These are the activations of a small neural network, seen along a few directions. Each row is one input.
Each table varies a few parts of the input and shows all the possible inputs, shuffled.
A made-up example of a description, with smaller parts first: one of 3 separate values, together with either a single point or one of 11 places around a ring or (one of 4 places along a line, together with one of 8 places around a ring).
Shared parts are said once, and a part with two or three values counts as separate values.

Other details of the inputs vary at random and push rows far along two fixed directions, the same in every table; ignore that.

A family of inputs:
R1: [ 31  -4  -5  -5   5  16 -68  39 -65  24  -1   3  27]
R2: [ 42  11 -16  54  50 -16   9  24  31 -19  89  21  21]
R3: [ -9   3  12 -12  -9  10  16 -11   4   2  -5  -7  -4]
R4: [  6  -9  -7   2   3  -3 -36  20 -28  11 -14   8  14]
R5: [-12  -1 -18  -9  -2 -18  75 -51  62 -21   2   2 -49]
R6: [-46   0   2 -10 -38  -9  34 -28  30 -11 -40 -18 -32]
R7: [ 17  -5  16  -1  -2  22 -89  55 -80  29 -17  -2  52]
R8: [-13   6  11 -11   1   4  83 -51  65 -24  10  -6 -28]
R9: [-18   0  -4  -9   4 -18  76 -55  62 -18   5   4 -41]
R10: [ 83   3 -28  20  56   6 -13  14  -1 -13  37  39  16]
R11: [ -7  25 -30  24  -9 -23  24   5  30 -18  44  -8 -23]
R12: [-66  -6  21 -23 -43  -3  18 -20   2  10 -41 -29 -23]
R13: [-38  -7  15  -8 -37  -2 -32  11 -25  10 -47 -18   4]
R14: [ 58  14 -38  49  48 -19 -30  44  -9  -7  84  33  26]
R15: [-84  -8  28 -31 -76   0 -23  -1 -32  24 -67 -44 -13]
R16: [ 76   1 -26  10  59   5  -6   6  -6  -1  47  35   9]
R17: [-57  -3   3 -25 -47  -5  15 -23   2   9 -41 -32 -37]
R18: [-11  -3  11 -17 -29  20 -69  33 -72  30 -29 -17  23]
R19: [-44   4  25 -24 -55  18 -48  22 -49  23 -52 -33  12]
R20: [-36  -8  11 -10  -8  -9  65 -42  53 -16  -9  -9 -28]
R21: [-20  -3   0  -6   2 -16  81 -52  65 -20   3   3 -36]
R22: [-10  11  10  -2  -1   5  79 -47  73 -33   1  -6 -26]
R23: [-65  15  14   9 -71  -5 -75  57 -60  27 -12 -46  17]
R24: [  7 -19   0  -2  -2   4 -88  48 -80  34 -18   4  35]
R25: [ -2  -3  19 -11  -6  20 -49  27 -55  25 -11  -9  23]
R26: [-31   6  11 -19 -42  15 -28   9 -31  14 -40 -25   1]
R27: [ 21  -1 -26   6  24 -16  48 -28  49 -20  13  19 -27]
R28: [-14 -19  19  -5   0   6 -51  27 -49  24 -15  -7  25]
R29: [ 51   6 -22   6  33   4   9  -3  12 -10  24  21   0]
R30: [ 43   8 -15  51  35 -11 -56  62 -31   6  72  19  43]
R31: [ 88   2 -15  28  74   4   6   5  16 -20  52  49  29]
R32: [-42   9  15 -25 -40   5  39 -34  22  -3 -24 -24 -27]
R33: [-62  11  28 -25 -70  14  -4  -8 -10   5 -60 -42 -13]
R34: [ 40 -12  -4  23  47  -6   5   3  19 -15  21  28  20]
R35: [ 58  -5 -31  22  51 -14  20  -8  31 -21  28  37  -6]
R36: [-16  -4   2  -5 -10 -10  10 -11  12  -2 -18  -1  -8]
R37: [-64  -3  20 -18 -47  -5  17 -16  10   4 -50 -29 -17]
R38: [ 24  -4   8  -6  11  16 -65  35 -64  26   3   7  33]
R39: [-13   1  18 -13  -2  14  17 -13   6   1   0 -11  -3]
R40: [-36  14   6 -17 -42   7  35 -30  27 -12 -34 -23 -29]
R41: [ 10   8  -8 -10  10   5  40 -29  26  -7  14   6 -22]
R42: [ 43 -17  -2  19  48  -1 -35  29 -19   3  20  28  38]
R43: [ 59   1  -6  16  58   7  26  -6  32 -19  43  32  17]
R44: [ 19  -3  -7  14  29 -14  49 -27  51 -26  12  22 -10]
R45: [ 41 -13 -17   9  41  -5 -31  17 -26  12  23  29  16]
Each input here is: one of 5 places along a line, together with either a single point or (one of 2 separate values, together with one of 4 places along a line).
The inputs of R3 and R1 match in every part but the place on the line of 5. If R44 is changed in the same way as R3 into R1, which row does it become?
> R35
The inputs of R15 and R5 match in every part but the place on the line of 5. If R36 is changed in the same way as R15 into R5, which row does it become?
> R27
Which other rows does R26 become when the place on the line of 5 takes its other values? List them by row number.
> R7, R19, R29, R43
Which other rows does R3 become when the choice among 2 separate values takes its other values? List them by row number.
> R21
Which other rows does R41 become when the place on the line of 4 takes its other values? List them by row number.
> R18, R26, R40
Start at R34 and move only the place on the line of 4, one step at a time. The first step leads to R42. Which rows follow, in order?
> R20, R28

A family of inputs:
R46: [ 14  10  -3   4   3   5 -36  24 -40  18  12   3  13]
R47: [-62  -2  28 -19 -40  -6  44 -28  30  -5 -25 -27 -23]
R48: [  5   4  -1  12  10 -17  40 -20  44 -18   6  13  -9]
R49: [-48  10  20 -21 -60  17 -18  15 -28  10 -33 -39   4]
R50: [-10  21   9  -4 -14  12  56 -30  53 -18   5 -21 -19]
R51: [38 -9  7 19 56  5 -1  9  1  0 37 21 27]
R52: [ -6  10   8  -9 -15   6  15  -7   4  -2  12 -13  -6]
R53: [-49  -1  34  -9 -35  12   6  -2  13   0 -36 -31   0]
R54: [-16  15 -20  -7 -20  -8  51 -30  44 -18   7  -4 -27]
R55: [ 57  -8  -5 -21  53  13  51 -44  36 -21   6  38  -9]
R56: [-10   4 -14   4 -19   0 -24  13 -20   2 -10 -15 -18]
R57: [-42   9  15 -19 -58   4 -30  12 -39  21 -25 -31  -1]
R58: [-42  18  13  -9 -49   7   3 -10  -6   1 -26 -27 -23]
R59: [  4 -16  -2   4   6 -10 -57  28 -42  19   4  13  29]
R60: [ 52  -3 -40  19  32  -8 -11  21  -2  -5  37  24   4]
R61: [ 19 -23 -18  12  23 -22 -23  16 -10   7  17  16   6]
R62: [ 38  15 -24  13  22  -5  -3   5  11  -7  27  21   5]
R63: [-36  -6   6  -6 -15 -10 -27  11 -26  17 -22  -9   3]
R64: [ 14  -6  -3  10  22 -19  31 -18  30  -8  26  23  -4]
R65: [-52  -8   3  -6 -42 -14  -4   1   7   3 -45 -27 -22]
R66: [ 50   5 -23  15  40   1 -56  38 -48  16  36  28  27]
R67: [-11  12  15  -7 -30  16 -50  34 -45  12 -20 -25  24]
R68: [ 12 -11 -21  20  27 -22  22 -12  27 -15  11  13 -17]
R69: [-48  14  -8 -12 -52  -8  32 -21  30  -9 -31 -36 -46]
R70: [-24  -9 -15   3   4 -24  45 -26  39  -8  -3  -5 -35]
R71: [  8   0   6  13  27  -7  44 -26  41 -26  17  11  -6]
R72: [ 24 -13   5 -29   5  14 -21 -10 -34  16 -40  16   7]
R73: [ -6 -23 -12   7  -7 -12 -45  34 -34  15 -17  -3  14]
R74: [-26  -6  30   3 -10  16 -18   7 -15   5 -20 -18  14]
R75: [-22  14  -2  -4 -28   5 -29  10 -25   5 -16 -13  -7]
R76: [-20  -9  11   1 -21  -4 -28  19 -27  13 -20  -3  20]
R77: [-61 -11  41 -19 -49  12 -20   8 -22  21 -37 -40  10]
R78: [ 29 -13   7  17  35   7  10   6  16  -8  27  19  25]
R79: [-32  -6  24  -6 -11   4 -19  12 -23  13 -17 -14  10]
R80: [25  6  4  2 18 14 12 -2 12 -3 38  5  7]
R81: [-17   7  16  -8 -28  24  -5  11  -9   6  -6 -23  10]
R82: [ 43 -18 -16  23  38  -9 -55  40 -35  11  22  38  43]
R83: [ 19  17  -4   7  16   5  41 -24  35 -26  28   4 -12]
R84: [ -9  19   1  -7   0   4  53 -27  36 -13  18 -10 -23]
R85: [ 32   7 -14  11   8   2 -12  17 -13   0  24  16  16]
R86: [ 34   6 -23   7  21  -7  -1   0   2   0  39  24   1]
R87: [19 11  8  7 12 21 -5  5 -5 -6 17 -7 12]
R88: [  4  -7   6   9  15  -6 -38  23 -35  19   2  11  23]
R89: [-26   5  -4   2  -9 -20  48 -33  52 -20 -12   0 -25]
R90: [ 27  -7 -21   6   6  -4 -52  36 -40  17  19   7   8]
R91: [ 25   6   7   5  22  23 -40  31 -41  16  23  -3  31]
R92: [  9  14   1   3 -15   5 -44  28 -34  12  -6  -4  18]
R93: [ -6 -18 -15 -30 -12  -1  30 -39   9   2 -53  -6 -40]
R94: [-30   7 -15 -10 -24  -6  15  -8   8   2  -8 -21 -37]
R95: [  9  -5   7  17  12  -5 -26  13 -18   4  -1  15  15]
R96: [ 20  -6  -1  12  32  -7  42 -12  42 -22  27  23   6]
R97: [-31   3  -2   5  -7 -17  50 -39  47 -21 -10   1 -32]
R98: [ 12   2   3  11  24 -10  46 -20  51 -26  16  12  -2]
R99: [  8 -13  -4 -32  -4   9 -17 -17 -28  14 -48   9  -4]
R100: [ 91 -14  -6  -9  85  25  29 -25  26 -14  28  52  14]
The inputs of R73 and R82 match in every part but one. If R90 is changed in the same way as R73 into R82, which row does it become?
> R86
The inputs of R79 and R88 match in every part but one. If R83 is changed in the same way as R79 into R88, which row does it become?
> R58
What is each input in this table made of?
> one of 5 places along a line, together with either a single point or (one of 2 separate values, together with one of 5 places around a ring)
Which other rows does R95 become when the choice among 2 separate values takes its other values? List them by row number.
> R58
Which other rows does R61 become when the place on the line of 5 takes its other values? List them by row number.
> R47, R59, R64, R77
Which other rows does R92 become when the place on the ring of 5 takes its other values? List them by row number.
> R46, R57, R58, R85
Which other rows does R46 become when the place on the line of 5 takes its other values? List them by row number.
> R66, R84, R91, R94
Which other rows does R47 become when the choice among 2 separate values takes its other values? List them by row number.
> R52
